Each row below holds a small network's activations on one input, seen along a few directions.
Each table varies a few parts of the input and shows all the possible inputs, shuffled.
Descriptions start from the smaller parts, as in this example, which fits no table here: one of 3 separate values, together with either a single point or one of 11 places around a ring or (one of 6 places along a line, together with one of 8 places around a ring).
Shared parts are said once, and a part with two or three values counts as separate values.

Other details of the inputs shift rows strongly along two fixed directions, in all tables alike. That doesn't count.

Rows:
row 1: [-24 -25  65  14 -35  -7 -12 -34  -2  26 -46   3]
row 2: [-44   1  44 -10  13  16 -35  -1 -37 -13  47  27]
row 3: [ 26   4 -40   8  18  -8  28  28  32 -17  -2 -14]
row 4: [ 41  21 -73  -1  11   2  34  30  32   7   1 -37]
row 5: [ 32  39 -27  19   5 -11   3 -13  22  -5 -43  -5]
row 6: [-10   6 -37  -6  23  25 -13  30  16 -29  34 -15]
row 7: [-40 -16 -17 -16  17  -3  -1  31  30   1  11 -34]
row 8: [-28 -10  23  -4  10 -14   1  18 -23 -12  49  31]
row 9: [ 31  15 -66  -2  15 -13   7  24  31  -5  -6  -7]
row 10: [-24  17   7   6 -11  10  -5   3 -21 -11  33  12]
row 11: [ 50  12  -7  30 -13 -10  28  -6  10  13 -41 -27]
row 12: [ 59  -5 -39  29 -21  15  -7  -4  40   4 -59 -15]
row 13: [-55  18  45  -7   3   4 -21  -1 -52  -4  64  34]
row 14: [ 39  22 -76  -5  27 -14  18  26  38   0  -7 -22]
row 15: [ 60  -6 -26  14 -12 -15  23   0  33 -14 -43 -34]
row 16: [  2   1 -59  15  -2   3  -1  -8  55   1 -48 -48]
row 17: [ -2   9 -11   0  27 -17  10  29  -7   3  33 -20]
row 18: [ -8 -13  25 -14  11 -23 -12   7 -24 -11  31   9]
row 19: [-51 -23  57  11 -25   5 -15 -54 -35  19 -22  27]
row 20: [  6   1 -62 -38  31 -10  -3  43  17 -18  50 -16]
row 21: [ -5  -6  -6  -4  39   7 -12  27   6  -8  22 -15]
row 22: [ 53  -5 -18   2 -27  -9  17 -15  19   0 -29  -8]
row 23: [-15  -9   8 -37  36 -10  16  29 -12 -19  61 -10]
row 24: [ -7   7  -4 -25  21   0  21  12  -9   4  41  22]
row 25: [ -3  -7  33 -16  18 -26  -2   0 -25  -3  25   4]
row 26: [ 22 -10  -1  20 -45  -3  -5 -32  35  35 -83 -20]
row 27: [ -9   1  10  10   3 -17  -5  17 -20   3  27   2]
row 28: [-17  -7 -70 -30  18  12  12  42  17   2  -8 -28]
row 29: [ 33  -2 -49  19  18   4 -11  27  38 -12 -26 -35]
row 30: [ 38   2 -37  17  25  16  11  21  40  -9 -28 -39]
row 31: [ 36 -12  19   4 -42 -13  -4 -32  -9   8 -27  22]
row 32: [-16  35 -32  -8  28   2   1  22  -3 -10  39 -16]
row 33: [-65 -19  29 -16   0  12  -7 -14 -46   5  10  22]
row 34: [-20   0  12  -4  25 -19  -5  21 -17 -10  37  22]
row 35: [ 51  -7 -17  33  -6  13   4   1  37  -8 -51 -24]
row 36: [ 21  35 -47  15   9 -10  -5   8  28 -18 -27  -6]
row 37: [-24   0  14  -5  18  33  -9  10  -8 -22  43  10]
row 38: [-45 -21  20 -17   5  -3  -9  17   7   8  12 -15]
row 39: [-34  12  42  -2  -8  15   3  -8 -39  -6  51  28]
row 40: [ -4  -8 -45  -7  -3   6   2  13  51  17 -31 -36]
row 41: [-12   4 -57 -18  17   4  12  52   9  -7  67  -9]
row 42: [ 62  11 -47  24 -27  -1  28  -1  32  11 -38 -21]
row 43: [-14  -9 -26 -25  35  31  -1  44  15 -17  60  -3]
row 44: [-66 -19  37 -14  -1  12  -9 -23 -37   5  14  22]
row 45: [ 10  -1 -48 -18  39  30   7  38  29 -11  29 -22]
row 46: [ 19  10  61   6 -31  -2  -2 -60 -27   3 -35  22]
row 47: [-43 -25  -9 -15  15  -2   1  22  10   1   6 -22]
row 48: [-18 -28  58  12 -35  -5  -2 -33 -21  25 -58  11]
row 49: [ -8  18  27  13 -18  -2  -8 -22 -15 -10  -5  38]
row 50: [ 29  27 -13  23 -15   5  12 -19  20 -13 -39  10]
row 51: [ 32   4 -51  23  -2 -10  14  30  26  -9  -7 -33]
row 52: [  32    0  -21   47  -42    0   -4  -55   46   19 -114  -34]
row 53: [ -6   0  56  -5 -23   3  -5 -38 -29 -11   8  31]
row 54: [-19 -17  13 -23  14 -13  -1  22 -18 -19  55   7]
row 55: [ -2  10  23  -5  -6  -9 -23 -23 -19 -11   0  18]
row 56: [ -9  -7  25  -6 -17  -4   0 -10 -23   7  27  49]
row 57: [-24 -12  47 -45   8  -3   7  -4 -40   0  64  31]
row 58: [ 39   6 -38 -15  10 -17   7   5  15   1  -4 -19]
row 59: [-35 -17  30 -17 -19   5 -13  -7  -2  26  -3   6]
row 60: [-16  33 -49 -24  47  11  20  35  19 -28  44  -8]
row 61: [-26  10  43 -25  12  -8 -19 -19 -35  -9  36  22]
row 62: [ -5 -17  13   8   6  12 -15  12  -2  -9  12   4]
row 63: [-46  -1  71  -9  13  19 -31 -17 -48  -2  43  36]
row 64: [-41  -3  61 -15  28 -21  -4   3 -48   4  58  40]
row 65: [ 41   0 -18  16  -1  11 -13  -8  19  11 -39 -10]
row 66: [ 13  -4  39   6 -28  -2  13 -29 -19  13  -7  46]
row 67: [ 18   1  57  21 -48  -5 -17 -60 -27   2 -42  32]
row 68: [  24  -19   24   29  -59   -2   -4  -57    8   42 -108   -1]
row 69: [-26 -14  58  15 -39  -1 -21 -57 -14  23 -44  13]
row 70: [  3   1  90  25 -30  25 -19 -65 -41   9 -35  36]
row 71: [  24  -16    3   25  -38   -5    8  -22    4   21 -104  -18]
row 72: [ 25   2 -11  18  -5  -7  22  14   8  -4   3 -17]
row 73: [-27  32 -44 -24  42  16  17  41   1 -21  70 -22]
row 74: [  23  -18   39   25  -68    0   -1  -61   -8   44 -111   13]
row 75: [  4  14 -31 -11  18  -9  12  24  -3  12  35 -12]
row 76: [ -3  12 -71 -20  27  -2   6  55  15  -4  56 -20]
row 77: [ 20 -12  29  14 -21  10 -28 -24 -14  15 -25  23]
row 78: [-20  -2  46 -10  19  -9  16   2 -29   0  36  29]
Each input here is: one of 3 separate values, together with either one of 6 places along a line or (one of 4 separate values, together with one of 5 places around a ring).
Q: Changing only the choice among 3 separate values turns row 48 into row 44. The same change can be made to row 30. Which row results?
A: row 70
Q: Change only the place on the line of 6 in row 38. List by row number the other rows that result.
A: row 1, row 7, row 47, row 48, row 71
Q: Change only the choice among 4 separate values in row 78. List by row number the other rows that result.
A: row 11, row 23, row 30
Q: Change only the place on the ring of 5 in row 2. List by row number the other rows that result.
A: row 6, row 37, row 63, row 70
Q: Change only the choice among 3 separate values in row 60. List by row number the other rows that result.
A: row 24, row 78
Q: Change only the place on the ring of 5 in row 42. List by row number the other rows that result.
A: row 4, row 41, row 75, row 76

Rows:
row 79: [ -4  -9  37 -19   1 -14  -9  -7 -34   7  39  26]
row 80: [-25  16  -4 -22  32  -8  11  22 -22 -16  54  22]
row 81: [ 27   2 -37  37 -30   8   4 -17  37  26 -79 -31]
row 82: [ -5   6  61  -7 -20 -18   5 -27 -51  16  12  38]
row 83: [ -6 -14   4  20  -5   3  -5   4  10  11 -29 -19]
row 84: [  36    8  -21   28  -30   -5   -1  -31   33   28 -103  -30]
row 85: [ 13   8 -47 -14  43  -6  19  52  33 -22  49 -22]
row 86: [-23  -1  53 -10   9  -4 -24 -13 -52  -7  49  46]
row 87: [ -1  10 -30 -11  47   4   5  46   2 -29  58 -12]
row 88: [  3 -20  16  14 -13  -1   0 -17  10   0 -43 -17]
row 89: [ 13   4 -56 -28  30   6  14  53  17 -19  54 -16]
row 90: [  9  11   0   5   4   2  13  -9 -15  -3  14  20]
row 91: [-48 -27  54 -26   0   4 -22 -20 -27   9  17  22]
row 92: [ -3   5  -5 -12   1  -5  17  11 -16  -1  45   9]
row 93: [-23   2  78  -8 -27 -22   2 -27 -64  15  26  51]
row 94: [  0  27  -1   3  11  10  -1  -4  -7 -18  35   5]
row 95: [-16  16 -21 -16  34  12   5  22 -15 -22  66   9]
row 96: [ -4  -5   1 -22  32  -6  12  38 -14  -9  64  -3]
row 97: [-30 -12  46  14 -35  -9  -8 -35 -19  19 -37  16]
row 98: [-14  -3 -45   5   2   7   6  12  30   2 -12 -30]
row 99: [ 21  13 -22   3   9  14  -2  14   1 -18  14   7]
row 100: [ -1 -18  49  13 -34  -2 -23 -48 -14  30 -58  12]
row 101: [ -5 -15 -11  17  -3  -1   1   6  20  -2 -29 -29]
row 102: [  0  -5  70   3 -28   1  -8 -29 -34   9  15  57]
row 103: [  5   6 -37 -13  29   9   9  35   7 -21  41   8]
row 104: [-14 -14   1  12 -22  11 -10  -4   8   6 -27  -4]
row 105: [  7  -4 -36  18 -13  15  -3  11  33  12 -44 -24]
row 106: [  5 -12  74   3 -38 -22 -12 -39 -49  20   4  46]
row 107: [-19  -9  21   1 -23  -6   0 -27  -2   8 -36   2]
row 108: [  2   3 -42  -8   5   1   7   5  34   1 -37 -34]
row 109: [ 36  -1 -40  18 -20  16  -2  -4  43  15 -77 -33]
row 110: [-15  14  67   5 -13  -7 -10 -31 -56   0  13  47]
row 111: [ -5   3 -18 -19  34  -7  -3  23  -4 -16  48  12]
row 112: [ 25   4 -10  40 -40  -9  -2 -33  25  28 -99 -21]
row 113: [ 25  -5 -33  16   5   5   3  10  40   8 -57 -44]
row 114: [  6  -8 -46 -13   9  19   2  19  37  -7 -24 -31]
row 115: [ -4 -15  -3  -5  12   7   3   7  16  -3 -21 -26]
row 116: [  6   8 -13 -15  12   0  17  11 -11   1  40   1]
row 117: [ -1 -15  -4   3 -21  11  -2 -13  17  -1 -39 -10]
row 118: [ -2  38 -26  -7  25  -2   1  20   3 -26  31  -8]
row 119: [ 23  10 -49 -11  25 -13   4  29  34 -15  23 -11]
row 120: [-23  -9  49 -11  25  -4   2  11 -39  -8  61  35]
row 121: [  8  -1 -10 -13  -3   1   9  22  -6  -6  35   9]
row 122: [ -7   9  66   8 -20  12 -19 -29 -40  -7  23  44]
row 123: [-17  11  43  -7   9  -2 -23 -12 -32 -11  45  29]
row 124: [ -7  21 -22 -20  25 -13  15  28   5 -14  42   4]
row 125: [ 11  -1 -24  11 -10  13   1 -11  27  20 -47 -25]
row 126: [  7  -6  -9   4 -12  12   4 -21  17  13 -44 -16]
row 127: [  2  18 -58 -20  36   2  22  40  27 -19  56 -12]
row 128: [  7 -11 -22  20 -13  -3 -13  -7  25  16 -54 -22]
row 129: [  1 -17   5  21 -28  -8 -14 -26  10  12 -54  -9]
row 130: [ 25 -16   0  20 -35  -8  -9 -40  24   9 -84 -16]
row 131: [ 12   0 -27 -11  23 -12  18  44   8 -12  44 -20]
row 132: [ -9  16   3  -7  36   6  -4  26  -5 -26  59  -6]
row 133: [ -9 -14  31  12 -33   6  -2 -43  -4  15 -41   6]
Q: Changing only one part turns row 115 into row 91. The same change can be made to row 85. Which row results?
A: row 119
Q: Changing only one part turns row 133 into row 130. The same change can be made to row 94. Which row results?
A: row 123
Q: Describe the family of inputs behind these rows.
A: one of 5 separate values, together with either one of 5 places around a ring or one of 6 places along a line
Q: Which other rows agree with row 80 in the choice among 5 separate values? List them by row number.
A: row 82, row 84, row 93, row 97, row 107, row 108, row 110, row 112, row 118, row 124
Q: A walk changes only the place on the line of 6. It starts at row 92 and steps to row 116. List the rest of the walk in order.
A: row 127, row 90, row 95, row 94

Rows:
row 134: [  6 -10 -68 -35  28  14   8  31  43 -17   5 -38]
row 135: [ -3   9 -22 -31  50  -2  -8  51 -20 -16  88  14]
row 136: [  7  19 -40 -27  50  -4  25  50  21 -33  86 -10]
row 137: [  3 -10 116  48 -50   9 -29 -77 -32  28 -85  18]
row 138: [ 27  -4   4  14 -43  -4  22 -31   2  42 -68  -8]
row 139: [-63 -32  -6 -18  41  36 -18  48   1 -18  86   1]
row 140: [-25  -6 -54 -15  49  37  -2  48  40 -22  36 -45]
row 141: [-25 -15  99  24 -52 -43  -3 -67 -54  44 -41  45]
row 142: [ 20  43   4  39 -59  10 -23 -71  -4   7 -60  13]
row 143: [ -7   1 -21  18  21  -2 -17  29  25 -19 -21 -42]
row 144: [ 58   2 -51  12 -15 -10   8 -22  53   3 -99 -45]
row 145: [-24 -46  84  -6 -51   8 -21 -45 -42  21  -9  59]
row 146: [ 27  -2 -83  -3  21 -25   3  23  59 -19 -48 -53]
row 147: [-47  -4  83 -24  10  -5  16   6 -71 -24 107  56]
row 148: [ 29  12 -49  -9  31  -5  16  49  -6 -28  49 -18]
row 149: [ 51  14 -59  25 -22 -23  29 -14  45  28 -91 -51]
row 150: [-23   5  51 -38  44  -7 -14  25 -42 -11 121  52]
row 151: [ 37  54 -60  37 -14  15   8 -28  29  -8 -83   4]
row 152: [-49 -32  73 -12 -40   1   1  -6 -46  40  28  48]
Q: Describe the family of inputs behind these rows.
A: either one of 2 separate values or one of 5 places around a ring or (one of 3 separate values, together with one of 4 places along a line)
Q: Which of the alternatives is row 148?
A: one of 5 places around a ring
Q: Which other rows belong to the same alternative as row 141? List them by row number.
A: row 134, row 137, row 138, row 139, row 140, row 143, row 144, row 145, row 146, row 149, row 152
